Each row below holds a small network's activations on one input, seen along a few directions.
Each table varies a few parts of the input and shows all the possible inputs, shuffled.
Descriptions start from the smaller parts, as in this example, which fits no table here: one of 5 places around a ring, together with either a single point or one of 9 places along a line or (one of 2 separate values, together with one of 6 places along a line).
Shared parts are said once, and a part with two or three values counts as separate values.

A family of inputs:
R1: [-1.21  2.34  2.35  1.84 -2.02  2.71  0.22 -0.52 -2.70  1.45 -0.18  0.00]
R2: [ 1.67 -2.17 -1.40 -0.82 -0.84  1.17  0.66  3.19  3.16  0.06  0.09 -0.82]
R3: [ 0.43 -2.79  0.18 -0.64  2.32 -3.39  1.23  1.53  2.15  1.75 -0.73 -0.92]
R4: [-1.28  2.42 -3.18  3.23  3.47  3.02  3.81 -7.17 -0.99  0.50 -1.51 -0.11]
R5: [-0.49 -2.24  0.31 -0.44  2.94 -4.87  0.17  1.22 -0.27  0.73 -0.05 -1.16]
R6: [-0.67  2.08  1.14  3.40 -1.05  2.83 -0.74 -1.46 -4.56  1.86 -0.58  0.92]
R7: [ 0.29  3.01 -1.64 -0.76 -0.04  5.74  1.16 -5.20 -0.79 -1.22 -3.24  5.30]
R8: [ 2.92 -1.11 -1.35 -0.87 -1.40  0.57 -0.63  2.77  1.71 -1.97  1.75 -0.94]
R9: [-0.84 -1.72 -0.05 -0.96  1.13 -5.31 -0.67  1.05 -1.98 -1.03  1.25 -1.14]
R10: [ 0.22 -0.44 -0.96 -1.09 -0.88 -3.82 -1.90  1.74 -1.98 -2.65  1.89 -1.29]
R11: [ 0.52 -2.08 -1.03 -0.79  0.63 -0.73  1.23  2.77  3.45  2.00 -1.11 -1.14]
R12: [ 1.98 -0.19 -1.24 -0.46 -1.42 -1.19 -1.91  2.47 -0.46 -3.21  1.96 -1.24]
R13: [-1.50  1.71  3.37 -0.41 -1.44  2.47 -1.04 -0.98  0.68  0.69 -0.13  0.55]
R14: [-2.04  1.16  3.52 -1.25 -1.40  0.79 -1.60 -1.41  2.58  1.04  0.60  1.99]
What do these inputs look like to the network?
Answer: either one of 2 separate values or one of 4 places along a line or one of 8 places around a ring
A walk changes only the place on the ring of 8. It starts at R2 and steps to R11. List the rest of the walk in order.
Answer: R3, R5, R9, R10, R12, R8
Which other rows belong to the same alternative as R4? List them by row number.
Answer: R7

A family of inputs:
R15: [-1.74  1.43  2.49  1.22 -2.27 -3.93 -5.81  2.35 -8.54 -3.75  4.41 -2.11]
R16: [-0.56  5.85 -1.62 -1.56 -2.31  5.39 -0.90 -3.36 -0.86 -3.05 -2.23  3.43]
R17: [ 4.32  1.92 -0.64 -0.70 -5.21  6.31 -4.15  0.58  3.82 -2.04  1.15 -0.33]
R18: [ 3.04 -2.88 -4.72 -1.02  2.27 -3.10  0.36  6.06  2.59 -1.07  0.77 -4.56]
R19: [-1.41  1.24 -4.34  5.72  5.07  3.60  3.94 -6.45 -4.68 -0.10 -2.48  1.52]
R20: [-2.71 -5.93 -1.10 -0.35  6.61 -6.49  3.02 -0.65  2.27  0.76  0.36 -0.01]
R21: [-0.37 -4.37 -1.13 -1.70  2.64 -3.65  1.94  5.64  4.01  2.81 -0.52 -2.80]
R22: [ 4.81 -1.49 -2.07 -0.84 -2.81  0.07 -1.55  2.74 -0.27 -0.22  0.00  0.97]
R23: [-2.09  5.64  2.73 -1.58 -3.35  3.97  0.54 -4.45  1.87  1.27 -3.52  3.11]
R24: [-3.88  1.45 -0.26  3.53  5.06  3.57  5.42 -6.82 -2.87  4.90 -2.06  1.64]
R25: [ 0.75  1.15  4.27 -0.86 -5.34  6.10 -1.43  0.92  6.12  0.77  0.47  0.19]
R26: [ 0.74 -2.69  2.29 -1.34 -2.57 -0.96  0.57  4.29  1.31  2.81 -0.30  3.55]
R27: [ 2.75 -2.64 -2.96 -1.42  5.78 -5.41  2.41 -2.05  1.13 -3.62  1.26 -2.18]
R28: [-3.63  1.32  7.06  0.91 -3.57 -5.48 -4.37  1.22 -5.88  0.57  2.70 -2.42]
The inputs of R15 and R28 match in every part but one. If R18 is changed in the same way as R15 into R28, which row does it become?
Answer: R21
What do these inputs look like to the network?
Answer: one of 2 separate values, together with either a single point or one of 6 places around a ring
Change only the place on the ring of 6 in R24. List by row number the other rows that result.
Answer: R20, R21, R23, R25, R26

A family of inputs:
R29: [ 2.07  0.48 -1.73 -4.21  0.64  1.82 -0.20 -1.64  4.70 -3.17 -1.72  3.41]
R30: [ 0.57  0.93 -1.39  2.46  1.63  5.90  2.58 -6.31 -1.07  1.19 -3.19  1.75]
R31: [ 0.93  1.73  0.61 -4.03 -2.81  2.56 -3.24 -0.21  2.96 -3.91  0.75  3.98]
R32: [-1.70  4.81  1.65  1.68 -1.05  6.32 -0.67 -3.63 -3.20  2.00 -2.21  2.85]
R33: [-0.73  3.43  1.15  2.92 -1.32  6.18 -0.83 -3.61 -3.23  1.30 -2.17  3.99]
R34: [ 3.57 -2.23 -1.90 -1.12 -2.48 -2.32 -2.06  6.71  0.04 -2.93  2.11 -3.17]
R35: [ 0.10  2.25 -1.44  2.98  1.70  4.85  2.56 -6.92  0.55  0.43 -1.35  0.35]
R36: [-0.27  2.27 -1.37  2.86  1.91  4.88  2.08 -5.12 -1.47  2.47 -3.20  4.12]
R37: [-1.61 -4.65  1.43 -2.00  1.11 -5.29  0.71  3.46  4.02  3.03  0.18 -1.57]
R38: [-0.93  3.35  1.32  2.57 -2.18  6.04  0.08 -5.08 -1.68 -0.67  0.01  0.97]
R39: [-1.26 -3.29  4.20 -1.95 -2.07 -4.40 -1.95  5.06  2.38  2.10  1.32 -1.84]
R40: [-1.91  3.37 -0.67  1.09  1.50  5.29  2.51 -4.65 -1.99  2.78 -3.67  3.40]
R41: [-0.03 -3.94  2.62 -2.11 -2.46 -2.84 -1.68  6.95  3.80  1.39  2.32 -2.08]
R42: [-1.28 -1.01  2.82 -0.57  0.49 -5.27 -2.04  1.53 -3.03 -1.27  2.17 -1.59]
R43: [ 3.28 -3.59 -4.56 -1.15  0.62 -3.27  0.70  5.15  1.78 -1.92  1.00 -2.86]
R44: [-1.75 -3.61  1.53 -1.62  2.28 -6.11  0.54  1.08  1.00  1.98 -0.37 -1.64]
R45: [ 2.74 -2.34 -4.78 -0.59  1.40 -4.94  0.40  2.49 -1.04 -2.36  0.90 -2.58]
R46: [-1.75  4.81 -0.54  1.92  2.10  4.30  2.50 -4.92 -0.60  1.69 -3.42  2.15]
R47: [ 1.02 -1.83 -2.75 -0.27  2.66 -5.85  0.34  0.93 -2.47 -2.47  0.53 -2.02]
R48: [-2.12  5.16  1.56  2.47 -1.54  5.37  0.02 -5.19 -0.90 -0.15  0.62  0.70]
R49: [-1.97 -2.08  4.06 -1.35 -1.07 -5.67 -2.07  2.48 -0.62  1.54  2.12 -1.10]
R50: [ 2.81 -2.86  0.36 -1.57 -2.12 -1.97 -1.41  7.87  2.87 -0.75  2.87 -2.70]
R51: [ 1.05 -4.88  0.34 -2.14  0.63 -3.87  1.37  5.66  5.43  2.29  0.44 -2.23]
R52: [-2.02  6.19  2.02  2.13 -1.13  5.18 -0.20 -3.52 -2.17  0.96 -1.62  2.37]
R53: [-1.61 -2.39  0.05 -0.64  3.65 -6.14  0.65 -0.03 -1.28 -0.28  1.00 -1.35]
R54: [ 0.09 -0.63 -0.37 -0.11 -0.52 -5.18 -2.56  2.11 -4.02 -2.95  3.19 -1.42]
R55: [ 1.77 -1.40 -2.49 -0.49 -1.92 -4.01 -2.49  4.01 -2.55 -3.38  2.70 -2.40]
R56: [-0.99  4.21 -0.40  1.94  0.87  4.32  3.56 -5.87  0.03  0.53 -1.79  0.89]
R57: [ 2.24 -4.47 -2.44 -1.78  1.14 -2.53  1.10  6.31  4.37 -0.21  0.94 -2.83]
R58: [-0.32  2.19  1.09  2.67 -1.68  6.65 -0.30 -5.11 -2.60  0.75 -0.47  2.44]
What do these inputs look like to the network?
Answer: one of 2 separate values, together with either a single point or one of 6 places around a ring or one of 8 places around a ring
Change only the place on the ring of 6 in R33. List by row number the other rows that result.
Answer: R32, R38, R48, R52, R58
Change only the choice among 2 separate values in R39. List by row number the other rows that result.
Answer: R37
Change only the choice among 2 separate values in R42. List by row number the other rows that result.
Answer: R53
